Each row below holds a small network's activations on one record, seen along a few directions.
After each row come some of the record's fields: W, V, S, N, D.
A field that a record lacks is written absent.
The largest differences between rows may come from other fields.
(in the rows, 500 means zero)
Strong random noise was added to every row along 4 fixed directions; ignore it. To show where, here is one row again and again, with new noise each time:
[417 454 437 464 356 568 713 452 473 531 586 545 799 447 380 470 371 555
 519]
[408 465 521 587 463 428 683 393 475 540 596 533 738 375 445 548 442 614
 468]
[536 413 550 418 441 542 510 449 499 451 517 521 536 544 435 589 658 523
 488]
[352 489 605 733 560 272 701 317 478 570 632 537 722 267 501 616 439 689
 427]
[554 507 498 591 592 328 504 416 510 508 501 477 494 383 580 580 532 572
 470]
[601 530 443 727 688 222 529 411 471 541 490 414 556 304 653 561 541 628
 404]

[330 517 464 617 401 325 545 354 486 501 599 566 694 296 505 383 307 491
 511] | W=w1, V=v2, S=s1, N=n2, D=d3
[369 493 506 458 396 526 538 573 513 554 492 475 424 596 518 350 370 522
 574] | W=w1, V=v1, S=s2, N=n1, D=absent
[363 456 629 513 433 414 472 384 519 462 564 563 469 461 478 528 532 511
 512] | W=w2, V=v2, S=s1, N=n2, D=d3
[385 599 362 541 473 517 793 549 513 656 554 505 711 397 489 418  72 599
 582] | W=w2, V=absent, S=absent, N=absent, D=absent
[501 448 546 458 446 502 472 404 508 431 541 564 558 465 434 572 582 467
 493] | W=w2, V=v2, S=s1, N=n2, D=d3
[460 443 643 572 537 468 469 517 476 509 489 452 404 595 526 525 687 578
 439] | W=w1, V=v1, S=s2, N=n2, D=absent
[575 512 313 433 412 783 544 562 418 444 536 567 848 486 313 399 436 318
 450] | W=w1, V=v2, S=s1, N=n2, D=d2
[412 574 470 454 477 519 685 481 567 591 557 578 566 412 463 554 188 549
 606] | W=w2, V=v2, S=absent, N=absent, D=absent
[300 427 602 637 410 459 654 429 432 537 602 520 722 466 411 460 522 620
 433] | W=w1, V=v1, S=s2, N=n2, D=d2
[572 345 451 365 357 664 556 590 428 482 453 403 578 731 434 434 746 569
 468] | W=w2, V=v2, S=s2, N=absent, D=absent
[324 495 336 707 424 322 807 520 409 678 543 363 786 407 588 241 235 738
 486] | W=w2, V=v2, S=s2, N=absent, D=absent
[694 444 458 573 578 659 354 578 367 393 452 430 647 586 439 473 865 379
 297] | W=w1, V=v1, S=s1, N=n2, D=d3
[600 431 695 587 677 486 484 499 475 498 482 443 394 576 518 733 864 631
 371] | W=w1, V=absent, S=absent, N=absent, D=absent
[474 579 311 643 554 466 802 574 446 669 522 411 768 397 545 395 207 657
 488] | W=w2, V=absent, S=absent, N=absent, D=absent
[515 604 463 414 548 532 525 572 588 566 463 521 342 504 544 529 265 481
 619] | W=w1, V=absent, S=absent, N=absent, D=absent
[591 564 632 608 729 428 397 469 541 477 487 515 354 432 561 700 617 495
 432] | W=w2, V=v1, S=s1, N=n2, D=absent
[761 463 336 432 524 500 345 524 478 397 401 417 483 523 560 467 691 410
 464] | W=w2, V=v2, S=s1, N=n2, D=d3
[433 386 633 524 457 653 726 508 432 545 583 502 734 585 345 615 668 652
 408] | W=w1, V=absent, S=absent, N=absent, D=absent
[460 518 503 783 659 267 651 489 431 624 509 359 583 399 643 481 506 731
 395] | W=w2, V=v1, S=absent, N=absent, D=absent
[869 595 103 653 741 453 557 712 399 606 328 233 613 466 712 344 470 564
 395] | W=w1, V=absent, S=absent, N=absent, D=absent
[411 358 630 260 255 720 427 538 514 405 503 555 409 764 344 460 690 433
 559] | W=w1, V=v1, S=s2, N=n2, D=d6
[379 480 874 490 590 493 474 404 587 489 573 622 269 527 441 814 653 562
 504] | W=w1, V=v1, S=absent, N=absent, D=absent
[382 598 562 447 478 569 387 476 562 451 541 650 404 457 431 503 324 322
 567] | W=w2, V=v1, S=s2, N=n2, D=d2
[307 524 568 471 410 424 603 442 573 567 565 568 457 436 499 492 254 555
 617] | W=w1, V=v2, S=s1, N=absent, D=absent
[607 406 624 394 524 682 519 516 489 458 501 525 497 633 384 710 786 528
 443] | W=w1, V=v2, S=absent, N=absent, D=absent
[469 503 674 788 717 318 562 436 457 556 549 444 534 379 575 641 654 665
 344] | W=w1, V=v1, S=s1, N=absent, D=absent
[502 463 301 697 489 233 657 514 406 613 458 284 657 437 680 272 455 724
 454] | W=w2, V=v1, S=s2, N=absent, D=absent
[474 426 567 664 532 359 468 455 425 481 506 412 538 493 560 458 716 587
 383] | W=w2, V=v1, S=s1, N=n2, D=d3
[363 449 438 434 304 532 559 520 478 511 516 489 568 574 465 309 404 515
 562] | W=w2, V=v2, S=s2, N=n2, D=d2
[482 559 332 717 537 265 522 426 447 532 520 452 692 270 619 333 330 513
 451] | W=w1, V=v2, S=s1, N=n1, D=d3
[514 438 562 527 514 439 485 467 485 481 499 461 467 525 526 542 663 566
 457] | W=w2, V=v2, S=s1, N=n2, D=absent
[553 457 552 517 530 558 326 499 446 398 480 504 453 573 468 509 767 406
 398] | W=w2, V=v2, S=s2, N=n2, D=d2
[723 491 380 513 633 446 441 605 467 523 370 328 357 591 656 483 674 571
 452] | W=w2, V=v2, S=absent, N=absent, D=absent
[618 597 403 456 570 641 305 606 500 429 426 515 410 541 500 433 481 282
 486] | W=w2, V=v1, S=s1, N=n1, D=d2
[682 389 441 543 554 675 631 622 364 522 462 356 731 644 441 524 818 616
 330] | W=w1, V=absent, S=absent, N=absent, D=absent
[590 553 186 480 454 515 618 628 465 589 433 383 640 479 581 263 244 508
 555] | W=w1, V=v2, S=s1, N=absent, D=absent
[520 558 585 658 703 341 547 477 522 578 497 462 399 409 609 642 503 631
 458] | W=w1, V=absent, S=absent, N=absent, D=absent
[270 459 770 376 360 544 473 374 592 434 610 681 382 526 365 631 498 464
 590] | W=w2, V=v1, S=s1, N=n2, D=d6
[455 390 617 501 427 509 461 433 462 437 539 515 541 541 437 527 718 508
 441] | W=w1, V=v2, S=s1, N=n2, D=d3
[435 483 431 413 360 464 472 483 521 489 488 505 459 522 518 370 391 468
 589] | W=w2, V=v2, S=s2, N=n2, D=d3

Which values does each new row have?
[448 539 564 334 455 605 534 540 598 533 500 574 341 571 459 577 344 482
 635] | W=w1, V=absent, S=absent, N=absent, D=absent
[581 588 330 543 584 497 618 600 494 602 455 425 557 455 574 437 299 548
 523] | W=w1, V=absent, S=absent, N=absent, D=absent
[398 361 708 494 442 653 703 477 445 521 596 524 675 618 330 663 731 663
 413] | W=w2, V=absent, S=absent, N=absent, D=absent
[381 439 768 600 575 296 549 355 541 531 563 516 363 461 546 722 658 700
 473] | W=w2, V=v2, S=absent, N=absent, D=absent
[564 530 269 340 392 504 450 664 537 553 363 376 300 639 637 246 313 473
 653] | W=w1, V=v2, S=s2, N=absent, D=absent
[580 507 480 397 498 546 458 565 542 504 433 480 366 597 516 523 511 489
 558] | W=w1, V=v1, S=s2, N=absent, D=absent
[648 447 342 469 452 635 398 573 398 409 449 436 640 577 464 362 685 377
 409] | W=w2, V=v2, S=s1, N=n2, D=d3
[667 430 362 452 495 576 586 599 436 524 429 364 592 619 519 464 648 592
 456] | W=w2, V=absent, S=absent, N=absent, D=absent
[496 436 567 430 466 600 561 541 492 517 501 485 481 615 451 554 608 561
 497] | W=w1, V=v2, S=absent, N=absent, D=absent
[404 546 663 283 451 594 470 510 653 511 507 629 197 587 454 647 347 457
 683] | W=w1, V=absent, S=absent, N=absent, D=absent
[706 496 371 255 450 465 155 573 582 385 314 433  63 663 650 398 605 333
 631] | W=w2, V=v2, S=s2, N=n2, D=d3
[580 449 467 616 568 399 578 493 441 546 478 404 588 483 553 523 635 642
 413] | W=w1, V=v2, S=s2, N=absent, D=absent
[411 578 406 311 366 533 590 508 615 562 508 587 431 477 485 454  99 464
 715] | W=w2, V=v2, S=s2, N=absent, D=absent
[528 371 662 438 445 563 309 413 462 339 521 550 463 590 403 596 900 409
 410] | W=w2, V=v2, S=s1, N=n2, D=d3
[555 542 481 615 602 324 451 397 515 484 513 519 518 316 569 560 474 490
 470] | W=w1, V=v2, S=s1, N=n2, D=d3
[541 452 448 755 595 440 701 524 360 584 527 364 837 435 514 462 620 683
 317] | W=w1, V=v1, S=s1, N=absent, D=absent
[518 543 599 616 629 422 497 348 528 462 587 618 604 277 451 707 497 470
 437] | W=w1, V=v2, S=s1, N=n2, D=d3
[520 474 549 510 544 582 620 551 477 553 508 471 551 562 462 583 569 597
 461] | W=w1, V=absent, S=absent, N=absent, D=absent
[606 505 553 262 509 652 376 604 588 467 406 506 167 706 508 599 581 436
 603] | W=w2, V=absent, S=absent, N=absent, D=absent
[531 703 364 478 580 463 292 521 581 465 454 579 335 360 583 406 170 243
 600] | W=w2, V=v1, S=s1, N=n2, D=d3
